Each row has a name. Each question is about the rows just above it. Places in a row count from 1.

D: [156 129 120 178 121 128 110 169 127  72 109 173 101  81 191 119 130 144
 135 115 115]
V: [144 148  67  92 107 104  99 127 108 195 124  79 130 109 153 130 124 113
 173 105 112]
M: [ 95 135 152  84 130 155 114 140 103  94 162 149 151 141 151 200 150 119
 147 114 100]
A: [188 106  76 142  76 152 157 111 166 132 159 128 166 111 161 145 123 158
 155 140 141]
P: [109 121 133 132 153 163 103  66 128 141  94 146  93 116 182 171 171 117
 141  86 154]
R: [156 129 120 178 121 128 110 169 127  72 109 173 101  81 191 119 130 156
 135 172 115]
U: [138 135 148  80 106 155 116 154 144 200 139 173 125 112 150 132 101  97
  92 180 125]
Which entry of V is missing from [195 173 127 109 124 130  79  99 124 153 105 107 144 104 148  92  67 113
 130 108]? : [112]
Where does [156 129 120 178 121 128 110 169 126  72 109 173 101  81 191 119 130 156
 135 172 115] differ from R, and what was there? : 9, [127]
One entry of M was changed: [ 95 135 152  84 130 155 114 139 103  94 162 149 151 141 151 200 150 119
 147 114 100]. Where, and from what? : 8, [140]
M without one entry, shuffled: [151 200 135 155 147 103 114 119 140 141 149 151  84 100 114 162 150 152
  95 130]. Gone: : [94]
One entry of R was changed: [156 129 120 178 121 128 110 169 127  72 109 173 101  81 191 119 130 156
 135 171 115]. Where, and from what? : 20, [172]
One entry of R was changed: [156 129 120 178 121 128 109 169 127  72 109 173 101  81 191 119 130 156
 135 172 115]. Where, and from what? : 7, [110]
Shuffled R with one entry gone: [ 72 169 178 128 110 120 119 109 172 101 191 121 115 156 135 127 130 156
  81 129], missing : [173]

Q: [148 164 171 112 122 167  86 119 138 127 166 156 148 143 127 154 161 167
 156 150 130 147 119 201 125 129 134 140 148 114  77 158 149 163 176 122
 129 142  91  79 114 138 153 148 114 132  98 138 113 151 141 128 114 143
 129 104 105 167 125  74  86 167]
F: [137 168 155 120 112 155 122 122 135 129 156 140 144 136 125 170 148 141
 132 134 135 164 123 166 124 143 137 134 127 137  69 172 172 148 160 133
 129 152 115  73 125 114 122 148 119 134 112 126 112 123 147 144 132 137
 141 120 100 172 123  86  93 162]
W: [141 166 152 118 119 148 118 122 136 129 150 137 147 135 122 159 140 138
 130 137 134 152 127 160 126 141 131 134 131 140  79 155 173 149 160 126
 130 143 111  89 118 121 121 147 123 136 119 124 120 126 146 145 128 138
 143 122 106 162 127  98 100 157]
Y: [142 150 145 121 130 132 119 126 134 128 139 132 142 132 120 143 127 133
 127 139 130 137 131 138 129 134 126 133 134 140 106 136 160 144 151 119
 130 133 112 119 115 129 121 140 130 134 130 124 134 129 139 142 125 136
 141 126 124 139 131 124 118 141]
K: [146 164 151 117 123 142 115 123 137 129 146 135 147 135 119 153 135 137
 128 141 133 145 129 154 126 140 128 135 134 143  83 146 175 150 159 121
 131 138 109  97 114 125 120 147 125 137 125 124 126 128 146 146 125 139
 146 123 112 157 129 108 104 155]
S: [137 167 156 120 112 154 123 121 135 128 157 141 145 136 125 169 148 141
 132 134 134 165 123 166 124 143 137 134 127 137  69 172 172 149 160 134
 128 153 115  73 125 113 123 149 120 134 112 127 113 123 147 143 133 137
 141 119 100 173 123  86  93 163]
N: [138 167 155 119 112 154 122 121 135 129 155 140 145 136 125 167 147 140
 132 134 135 163 124 165 124 143 136 134 128 137  70 170 172 149 161 133
 129 152 115  75 125 114 122 149 120 134 112 126 112 123 147 144 132 137
 141 120 100 172 124  87  94 162]
J: [145 158 146 119 129 133 116 125 135 128 141 132 144 133 118 145 126 133
 127 141 132 138 132 142 128 136 125 134 136 142  99 137 168 147 154 116
 131 133 109 116 113 129 120 142 130 137 130 123 135 129 142 144 124 138
 144 127 122 143 131 123 115 145]
Where does [145 158 146 119 129 133 116 125 135 128 141 132 144 133 118 145 126 133
 127 141 132 138 132 142 128 136 125 134 136 142  99 137 169 147 154 116
 131 133 109 116 113 129 120 142 130 137 130 123 135 129 142 144 124 138
 144 127 122 143 131 123 115 145] differ from J, and what was there? : 33, [168]
Where does [145 158 146 119 129 133 116 125 135 128 142 132 144 133 118 145 126 133
 127 141 132 138 132 142 128 136 125 134 136 142  99 137 168 147 154 116
 131 133 109 116 113 129 120 142 130 137 130 123 135 129 142 144 124 138
 144 127 122 143 131 123 115 145] differ from J, and what was there? : 11, [141]

